Each row below holds a small network's activations on one input, seen along a few directions.
Each table varies a few parts of the input and shows all the possible inputs, shuffled.
Descriptions start from the smaller parts, as in this example, which fits no table here: ring(5) and (point or (values(2) and line(4)) or ring(11)).
Shared parts are said once, and a part with two or three values counts as separate values.

Other details of the inputs shift rows strongly along two fixed directions, in all tables alike. That doesn't count.

A family of inputs:
x1: [  2  15 -15  25  16  -9 -19  35  14 -37   3   7 -16]
x2: [ 12 -25  25 -17  -9   4   0 -21 -30  41  13 -20  -1]
x3: [ 11 -20  15 -12  -8  -3   6 -19 -37  22  18 -13  -1]
x4: [ -2  22 -15  22  12   0 -32  33   7 -42 -15   9  -3]
x5: [  1  21  -6  18  11  -8 -35  29  -1 -38 -19  14 -14]
x6: [  5  13  20  -5   2  -2   8   2 -31  11 -15 -10 -11]
x7: [ 24   4  26   2  -6   3 -14 -10 -46   8   4 -11 -15]
x8: [ 10  17 -15  24  11   1 -31  27  14 -45 -15   5 -14]
x9: [ 10  -8  33 -31 -15  11  19 -20 -33  29   9  -7   0]
x10: [-26 -17 -13 -12   6   6  28 -30  32  18   4  11  20]
x11: [-16 -22 -31   6  -5   4   8 -19  45 -11   8   2  20]
x12: [ 0  5  5 -2 -4 -8  9  0  2 17 -9  2 -2]
x13: [ 16 -25  17 -17  -9   1  -1 -15 -37  25   7 -16  -2]
x14: [ -2  28 -13  25   9  -8 -32  44   3 -43  -5   8 -26]
x15: [ 27  37  13   8   9 -10 -19  57 -23 -42 -20   7 -36]
x16: [ 19  17  22   2  -7   0  -1  18 -37  19 -13  -7 -13]
x17: [ -1  -8  31 -17 -14   0  -3 -16 -33  27  10 -20  -2]
x18: [  8  16 -13  32   5  -1 -27  46   4 -53 -15  13 -15]
x19: [-24 -37 -18  -5 -12  -1  23 -48  43  16  17   5  34]
x20: [-23 -32 -16 -12  -3  -4  23 -34  38   6  21  -8  35]
x21: [ -1   8   3   1   3   2  11   0 -12  17 -12  -2   4]
x22: [  5  -5   7   4  -1  -2 -10 -15  -1   0  -1   2   4]
x23: [-20 -21 -31   5   7 -10   5  -7  49 -17   7  12  21]
x24: [-20  10 -34  12  12  -3  17  -4  35  -8  -2   8   8]
x25: [  9  26 -16  15  14 -14 -12  44  23 -38 -16  23 -17]
x26: [ 20   6  28 -13 -10  13   1  13 -45  16  -1   4 -12]
x27: [ 10 -11  24 -23  -4  16  13 -19 -41  37  -3 -10  -9]
x28: [  5   7  18  -5   2  -5   4  -1 -33  22 -16   0 -12]
x29: [  9  -8  20 -25 -14  11  22 -24 -29  36  19  -2  -1]
x30: [ 21   3  35  -3  -6   3 -14  -7 -42   2  -2 -15  -9]
x31: [-21 -15 -24   7  -5  -1  12 -17  47 -22   8   2  22]
x32: [ 17  -1  22   3  -5   7 -13  -7 -31   8   0  -9   2]
x33: [ 20  29  13   9   7  -3 -23  51 -24 -34 -21  23 -37]
x34: [ -9  -2  -9  -1  -2   2  -4 -22   3   5  10  -4  10]
x35: [  8  -7  15 -16 -14   2  18 -23 -17  47  -2 -17   1]
x36: [  8  23  10  18   2  -3 -36  46 -25 -25 -13   2 -25]
x37: [ -3  23 -12  18  19   8  -9  43   6 -37 -19  17 -13]
x38: [-16 -26 -19   0 -12   2  21 -41  28  11  22  -1  24]
x39: [-18 -16 -18   8   6  -1   7  -8  45   3  17   1  27]
x40: [-10   1 -30  -3   3  -5  25 -13  47   0  16  10  18]
x41: [-25 -19 -26   7   9  -9   7 -12  61  -4  13  10  24]
x42: [-21 -23  -8  -7   1  -3  17 -27  42  11  22  -9  28]
x43: [ 21   3  21 -17  -8  13  -3   9 -36  12  -5   1 -20]
x44: [  5  -7  32 -19 -10   4  -6 -26 -43  25   4 -20   3]
x45: [ -2  26 -22  20   7  -8   1  25  23 -21 -10   7 -11]
x46: [ -7  -8  -9  -7  -2   6  -9 -20   7   7   0  -7  11]
x47: [ 21  -1  23 -18 -10   2  14  -6 -31  34   7  -6   3]
x48: [ 22  -7  21 -24 -11   1  13 -15 -29  39   5 -10  -5]
x49: [  2   9   4  -1   7   9   7   5 -21  -1  -2   4 -15]
x50: [-34  -9 -25  -7  10   8  30 -21  54  -6   6   7  26]
x51: [ -6  -5  -1  -4  -5   2 -12  -1   0   6   3  -9  -4]
x52: [-35 -12 -29   4   0  -7   2 -15  59  -3   9  10  23]
x53: [-13 -12 -30  13   8  -3   0  10  37 -24   7   8  22]
x54: [  0  30  -7  15   7  -9  -5  36  16 -31 -18   2 -15]
x55: [  5  12  -1   1   6   1   0  10 -16   5 -18  -3 -14]
Description of these inputs: values(5) and (ring(5) or ring(6)).
Question: Changing only the values(5) part turns x55 into x28. The same change can be made to x48. Which row results?
Answer: x25
Question: Changing only the values(5) part turns x42 into x2. The same change can be made to x17. Which row results?
Answer: x51
Question: Which other rows does x52 become when the ring(6) part takes its other values? List them by row number.
Answer: x5, x19, x22, x23, x41
Question: Start at x1 and move only the ring(6) part, one step at a time. The first step leads to x14. Which rows follow, in order?
Answer: x34, x7, x38, x3

A family of inputs:
x56: [-23  17 -37  12  11   7  11   6  60 -34 -10  12  16]
x57: [ 13  27  -2  15   5 -13  -1  37  -2 -19 -15   5 -19]
x58: [ 23  16  29  13   9  -6 -48  47 -60 -30 -29   0 -41]
x59: [ -6 -22   4 -11  -8   5   9 -45  -2  18  18  -8  21]
x60: [  0   2   6 -11  -3   1   8   7   3  13  -3  12  -2]
x61: [  5 -20  12  -5 -14 -10   8 -26  -9  28  17 -17  12]
x62: [  2   0   4 -12  -8   1  20 -27  -7  44   1 -11   7]
x63: [  3 -17  -3 -17  -6   9  33 -24   5  30  14   3  17]
x64: [ -4 -28  15 -19 -14   1  -1 -26  -6  29  16  -3  15]
x65: [-28   4 -34   9  18  -1   9  11  60 -23 -17  19  11]
x66: [-13  -6 -12   6  -2   6  -6 -15  23 -17   3  -5  18]
x67: [ 16  17   7  -1   2   4  -2  27 -27 -18 -10   8 -29]
x68: [-21  -3 -15  13   5  -1 -11  -7  17  -8   1  -3  12]
x69: [ 18 -11  22  -3  -9   6 -12   0 -41  -1   9  -6 -19]
x70: [ 14   7  27 -17  -2  -1   7  12 -32  21   2  -7 -14]
x71: [-11 -10 -42  19  10   0  -3  11  58 -42  11  16  18]
x72: [ 18   2  17   5  -7  -4 -20  -5 -36  16  -2 -17 -11]
x73: [ -4  29  -4  17  13  -1 -10  30  -6 -17 -21   7 -17]
x74: [ -7 -28  12 -20 -10  -3  11 -31   2  32  27 -15  21]
x75: [  5  24  -5   8  10   1  -1  17   0 -23 -13  12 -14]
Question: Changing only one part turns x66 into x56. The same change can be made to x71. Which row results?
Answer: x63
Question: What is each input in this table made of?
Answer: values(2) and (line(4) or ring(6))
Question: Which other rows does x74 become when the values(2) part takes its other values? List them by row number.
Answer: x70
